A small network was shown many inputs. Here are its activations along a few directions, one row for each input.
Each table varies a few parts of the input and shows all the possible inputs, shuffled.
Descriptions start from the smaller parts, as in this example, which fits no table here: one of 3 separate values, together with either a single point or one of 11 places along a line or (one of 6 places along a line, together with one of 8 places around a ring).
Shared parts are said once, and a part with two or three values counts as separate values.

Other details of the inputs vary at random and push rows far along three fixed directions, the same in every table; ignore that.

A family of inputs:
R1: [  0  -9  -5  -2 -17  25   1 -20 -25   2 -10   4   7  15]
R2: [-12  13  22 -28  37 -59   2   6  46  40   7  -4 -12 -21]
R3: [ 15 -24 -34  48 -18  10 -26  18  -1 -37 -16  13   4  44]
R4: [  9 -11  56 -37  10 -24 -11  -7  49 -19  25  -8 -36  24]
R5: [ -1  -1  46 -34 -45  73  50 -48 -32 -26  27  -8  -6  -9]
R6: [ -5  15  31 -37  33 -53   2  -1  45  46  21  -2 -17 -22]
R7: [ 10  -5 -75  66  -5  -2 -33  37 -10 -15 -31  20  26  22]
R8: [-10  33 -57  18  47 -41 -14  25 -20  79 -26  13  28 -34]
R9: [ 19 -18  28  12  22 -33 -43  16  40 -10  -1   6 -36  44]
R10: [ 17 -20 -62  76  14 -21 -54  56  12 -28 -29  11  19  44]
R11: [  4  -3 -35  23  15 -27 -29  18   6  15 -17   5   8  32]
R12: [ -9  14  37 -34  29 -56   0   2  43  47  18  -5 -19 -25]
R13: [  2 -11  32  -9  -1  -8  -7   0  36 -33  11 -11 -21  34]
R14: [ -5  -2  59 -36 -48  69  48 -47 -33 -23  25 -12 -11 -14]
R15: [  4  -8 -69  39  15 -38 -31  32   3  10 -32   5  29  22]
R16: [  9   0  14   6 -12  35  20 -44 -42 -13   1   1 -13  -4]
R17: [  7  -6 -10  24   0 -22 -39  37  31 -38  -2  -5  -7  38]
R18: [-18  15   4 -20  19 -27  14  -1  17  32   4  -2   2 -32]
R19: [  0  -4 -36  26  23 -42 -27  26  18  32 -15  18   2  -1]
R20: [-11  17 -63  37  38 -43 -16  32  -9  67 -28  26  32 -43]
R21: [  7   1 -42  19  15 -25 -30  23   1  10 -19   0   1  23]
R22: [ -3   1   1   7 -36  50  18  -6 -31 -33   5  -4  11  -3]
R23: [-17  15  10 -25  -2   4  33 -14 -18  31   8   1  13 -53]
R24: [ -1  -6  60 -37   1 -11   1  -7  28  -8  26 -12 -38   8]
R25: [ -8  22  51 -45  31 -45   2  -2  36  49  27  -8 -36 -26]
R26: [  7  -3  19  -7  11 -29 -18  10  45  -9  20  -7 -21  27]
R27: [ -4 -11 -12  20 -25  17  -3   9  -4 -34   0  -2  16  13]
R28: [  3  -4  22  -5  14 -42 -20   9  55 -11   5  -7 -13  23]
R29: [ 11  -2   8  14 -22  50   7 -14 -36 -16  -8  12   0  -2]
R30: [ 15 -27 -36  38   7 -36 -48  34  33 -22 -17   7 -12  42]
R31: [ -8   3  40 -36  29 -54 -14   8  48  26  20  -7 -32 -10]
R32: [ 22 -11 -26  52 -13  18 -11 -12 -24 -48 -20   5   7  35]
R33: [ -7  -3  29 -20 -39  62  40 -37 -28 -41  10  -8   2  -7]
R34: [ -5  21  29 -41  38 -46  -2   6  36  42  22  -3 -30 -20]
R35: [ 20 -28 -65  68  -2  -6 -43  47   4 -44 -25   6  14  48]
R36: [-10  18  35 -51  28 -35  19 -11  24  49  21  -1 -17 -40]
R37: [-19  29  22 -42  11   3  37 -20 -11  39  10  -3  -6 -55]
R38: [ 14  -3  34  -2 -32  69  38 -61 -58 -32   9  -4 -20   4]
R39: [-12  15  20 -35  -3  19  41 -24 -16  27  21  -2  -1 -37]
R40: [  3 -10  27  -5  14 -45 -25  19  51 -10   9  -7 -18  25]
R41: [ -3   2 -27  12 -18  58  28 -19 -74   8 -24   4  48 -27]
R42: [ -2  -3 -24   2 -25  64  33 -22 -75   0 -12  -4  26 -16]
R43: [  9  -5  15   9   5 -31 -35  26  46 -23   8  -9 -21  39]
R44: [ -3  -2  44 -32   1  -8  10 -16  26 -13  10  -8 -17   0]
R45: [-18  30  32 -46   7   7  44 -29 -10  45  14  -4  -7 -56]
R46: [  9 -25 -89  65 -32  48 -20  22 -54 -51 -38   2  53  36]
R47: [  6 -13   2   2 -34  47  12 -28 -37 -21 -13   2  15  19]
R48: [ -8  26 -72  17  57 -59 -22  41  -9  77 -25   6  21 -31]
R49: [  9 -11  13  -3   0 -10 -16   8  31 -32  17  -4 -16  34]
R50: [  5   1 -12   8 -27  42   8  -4 -21 -41   6   1  11   7]
R51: [  2   1  40 -33  34 -51  -5  -6  34  54   6   9 -37 -17]
R52: [-18  24 -57   5  13  -6  40  -2 -49  83 -20  20  36 -89]
R53: [ -7  11   3 -17  28 -44   1  11  30  33  10   1   0 -17]
R54: [-12   1  14 -18 -19  28  28 -22 -11 -15   5  -4   5 -17]
R55: [ -4  -5  29 -18 -31  36  25 -19 -17 -25   9  -6   4 -11]
R56: [ -5  -5  12  -7 -38  53  33 -28 -26 -43  -1  -4  18  -8]
R57: [  8 -16 -38  30  12 -16 -24  28   2   1 -16   7   2   5]
R58: [  0 -17  -6  18 -33  26  -9   7  -3 -53   1  -4   9  24]
R59: [ 15  -8 -26  34  -8  32 -24  13 -33 -31 -23  -2  18  35]
R60: [-24  30 -40  -9  24  10  34 -11 -69  90 -19   9  44 -80]
R61: [  3 -11  44 -18 -11   1  -5 -14  36 -33  16 -12 -23  26]
R62: [ -8  14  -5  -3  -1  24  35 -21 -49  50 -13  20  22 -62]
R63: [-15  20   3 -29   3  10  37 -14 -18  35  16   2   7 -46]
R64: [ 18  -9  40 -21  14 -23 -34  -4  32  -4   4  -6 -45  53]
R65: [  6  -9  20 -10 -18  15  -1 -10  17 -30  19  -5  -9  21]
R66: [ -3 -10   3  11 -53  61  19 -18 -29 -45   6  -5  19   3]
R67: [  2  -6 -51  32  -3   0  -1  16 -18   9 -17  11  12  -5]
R68: [ -3  14 -14   0   8  -8   0  12   6   8   7   1   4  -7]
R69: [  6   2 -10   3   4  -2  -1   5  -9  15  -6   6 -14 -11]
R70: [ -4  -2  27 -17   7 -17  -3   1  33 -16  10  -9 -20  15]
R71: [  1  -3  31 -12   2 -14  -4  -4  37 -17  14 -11 -19  22]
R72: [  4   0  -9  18  -6  -4 -17  14  24 -34  -2  -5   1  28]
R73: [  2   6   6  -5 -37  60  27 -23 -32 -29  14  -3   9  -6]
R74: [-18  29 -56  16  29 -10  13   5 -50  80 -25  14  45 -49]
R75: [-13  30 -63  14  25  -4  25  14 -49  74 -20  16  29 -78]
R76: [ -8  17   5 -15  27 -41  -9  18  21  29  10  -2 -12 -20]
R77: [  4  -8  60 -55 -24  48  35 -53 -35   1  15 -14 -33   1]
R78: [ -7   9  19 -33  33 -50  -8   8  41  33  20  -1 -21 -15]
R79: [  4  -5  23  -6 -11  12  -6  -3  17 -45   6  -8 -16  24]
R80: [ 24 -28 -37  64  12 -26 -59  48  28 -41 -28  11  10  52]
R81: [  0  -4  -4  17 -35  35  10  -4 -15 -32   7  -4  15   8]
R82: [  8 -14 -38  32 -23  42  15   1 -46 -16 -20   9  26 -16]
R83: [  6 -13 -75  72  -9  23 -21  32 -35 -18 -34  18  45   3]
R84: [ 15  -4  25   0  24 -15 -25  12  16   5  -1   3 -31  10]
R85: [-16  12  -1 -11   9 -24   8   5  11  36   8  -1   7 -31]
R86: [  2  -2  44 -23   5 -11  -6  -3  36 -21  14 -11 -32  21]
R87: [-20  26 -33 -23  29  -9  39 -12 -52  93 -15   6  32 -81]
R88: [ 12  -8  31  -9 -24  29  -1 -10  13 -45  18  -8 -19  33]
R89: [ -1 -11  28  -8 -28  28  10 -19  11 -44   8 -10  -6  21]
R90: [ 10 -17  15   2 -12  -1 -20   5  36 -42  14  -7 -12  44]
R91: [  8  -9  36 -16  32 -40 -42   2  34  18  -2  -2 -29  37]
R92: [  6 -13  38  -8 -13  -9 -11   1  34 -30  12 -10 -15  28]
R93: [ -4  -5  -6  11 -29  32  11   0 -20 -33   5  -3  13   2]
R94: [ -7  -3  67 -44 -30  44  39 -37 -16 -13  28 -13 -23 -13]
R95: [  3 -12  20 -14 -13  11  -3  -5  17 -33  15  -4 -12  20]
R96: [  6  -7  30 -17  -9  46  13 -27 -42  -5  -1  -8  -4   7]
R97: [  1 -14  10   2  10 -34 -30  16  53 -35   3  -6 -16  36]
R98: [ -7   2  18 -11 -30  39  36 -28 -16 -19   2  -5  16 -15]
R99: [ -3   2  25 -28  33 -54 -15  12  54  23  20  -4 -27   4]
R100: [-19  21 -80  13  32 -40   2  18 -28  83 -27  11  38 -48]
R101: [  5 -12   9  12 -10  -3 -14   8  33 -43   3  -9  -6  43]
R102: [ -9  15  19 -33  -7  16  40 -26 -13  27  15  -1  10 -42]
R103: [  8  -9 -56  55   5 -10 -38  27 -11 -10 -37  12  42  34]
R104: [ 12  12 -84  76  -2  15 -12  10 -48 -18 -30  13  32   9]
Each input here is: one of 4 places along a line, together with either a single point or (one of 2 separate values, together with one of 5 places around a ring) or (one of 3 separate values, together with one of 5 places along a line).
Question: Changing only the place on the line of 4 turns R31 into R23. The same change can be made to R99. Which row results?
Answer: R53
Question: Changing only the place on the line of 4 turns R98 into R101. The same change can be made to R62. Which row results?
Answer: R9
Question: Changing only the place on the line of 4 turns R43 into R92. The same change can be made to R79. Which row results?
Answer: R56
Question: Which other rows does R7 become when the place on the ring of 5 takes its other values? List them by row number.
Answer: R29, R69, R75, R84
Question: Which other rows does R54 become when the choice among 3 separate values takes its other values? List them by row number.
Answer: R58, R95
Question: Which other rows does R49 become when the place on the line of 4 takes its other values? List them by row number.
Answer: R4, R50, R78
Question: Which other rows does R20 become when the choice among 2 separate values takes its other values? List them by row number.
Answer: R91

A family of inputs:
R105: [ 10 -11  -5  19  17 -37 -46  34  37  -8  -6   2 -10  36]
R106: [  1  10 -45  40   6  -4 -14  27 -13   9 -15  11  20  -9]
R107: [-20  15  47 -64   7 -15  23 -15  23  25  30 -20 -10 -18]
R108: [ 10 -18  -7  10  10 -22 -32  25  22 -11  -8   0 -12  28]
R109: [  4  -4  33 -31  15 -17   1 -21  12  25   6  -4 -28   9]
R110: [ 16 -14  27   1  14 -20 -30  15  32 -22   6  -5 -38  30]
R111: [-13  19 -61  24  30 -36 -11  29 -10  57 -26  12  43 -26]
R112: [ -9   7 -53  16  22 -27  -6  18 -15  43 -23   9  31 -21]
R113: [ 20 -23  24   6 -24  32  -9 -18  -2 -48   6  -3 -27  46]
R114: [  9 -13  28  -9  19 -32 -32  17  36  -2   5  -5 -27  25]
R115: [-21  10 -64  31   9 -34   4  28   8  31 -21  13  58 -37]
R116: [ -1  -1  39 -15   4 -24   6   2  41  -2  20   2 -27 -17]
R117: [ -5   5  50 -27 -32  45  53 -50 -15 -16  22   0 -11 -35]
R118: [-10  -5  41 -27   8 -32   5   3  46  11  18   1 -17 -18]
R119: [-14  12 -58  12  27 -35  -5  29 -10  67 -17  15  26 -43]
R120: [ 15 -11  25   5   7 -13 -27  12  23 -22   8  -3 -30  27]
R121: [  4 -14 -59  46 -18  24 -14  19 -29 -29 -30   5  44  23]
R122: [-14   6   8 -26 -57  86  55 -26 -48 -32  20  -9  28 -30]
R123: [  7 -11  55 -37 -21  44  25 -50 -23 -17   7  -8 -27  11]
R124: [  1  -9 -51  40 -20  34  -4  19 -35 -22 -23   7  36   1]
R125: [ 11  -6 -45  54 -40  65   5  -5 -54 -55 -18   7  34  19]
R126: [ 12 -24  14  -7  12 -32 -37  13  38  -6  -2  -4 -22  48]
R127: [ 12  -5  37 -11  13 -20 -22  -8  28  -7   4  -5 -27  38]
R128: [-24  29   1 -33 -27  49  61 -40 -43   8  14 -12  29 -44]
R129: [ -4  20  19 -24  25 -11  21 -19 -13  47   7   2 -18 -39]
R130: [  7 -17 -17  40  -3 -36 -35  22  55 -50 -10  -1   9  52]
R131: [  5  -4  43 -33  -9  22  20 -24 -14  11  16  -1 -34 -16]
R132: [ -3   7  17 -22 -21  54  44 -33 -55  13   5   4  -5 -45]
R133: [-34  59   1 -50  45 -43  46 -11   3  95  27  -2   0 -90]
R134: [ 20 -20  24   7 -20  30 -10 -16  -4 -54   3  -4 -27  43]
R135: [ -7  17  34 -36  33 -59 -14  23  63  17  33 -12 -40  -3]
R136: [ -1  -5 -45  31  -6   9 -12  15 -22  -5 -24   4  36   9]
R137: [ 25 -20  11  32 -36  47 -17  -9 -11 -78  -1  -1  -8  60]
R138: [ -5  11 -16   6  -3  22  18 -17 -38  15 -11   3  22 -17]
R139: [ -1   6 -49  31  15 -14  -9  13 -15  14 -22   6  27   1]
Question: Describe the family of inputs behind these rows.
Answer: one of 5 places around a ring, together with either one of 2 separate values or one of 5 places along a line
Question: Changing only the place on the ring of 5 turns R135 into R122. The same change can be made to R110. Which row results?
Answer: R124
Question: Which other rows does R128 become when the choice among 2 separate values takes its other values? List them by row number.
Answer: R130
Question: List by row number the other rows that have the place on the ring of 5 in common with R134.
Answer: R113, R117, R125, R129, R133, R137
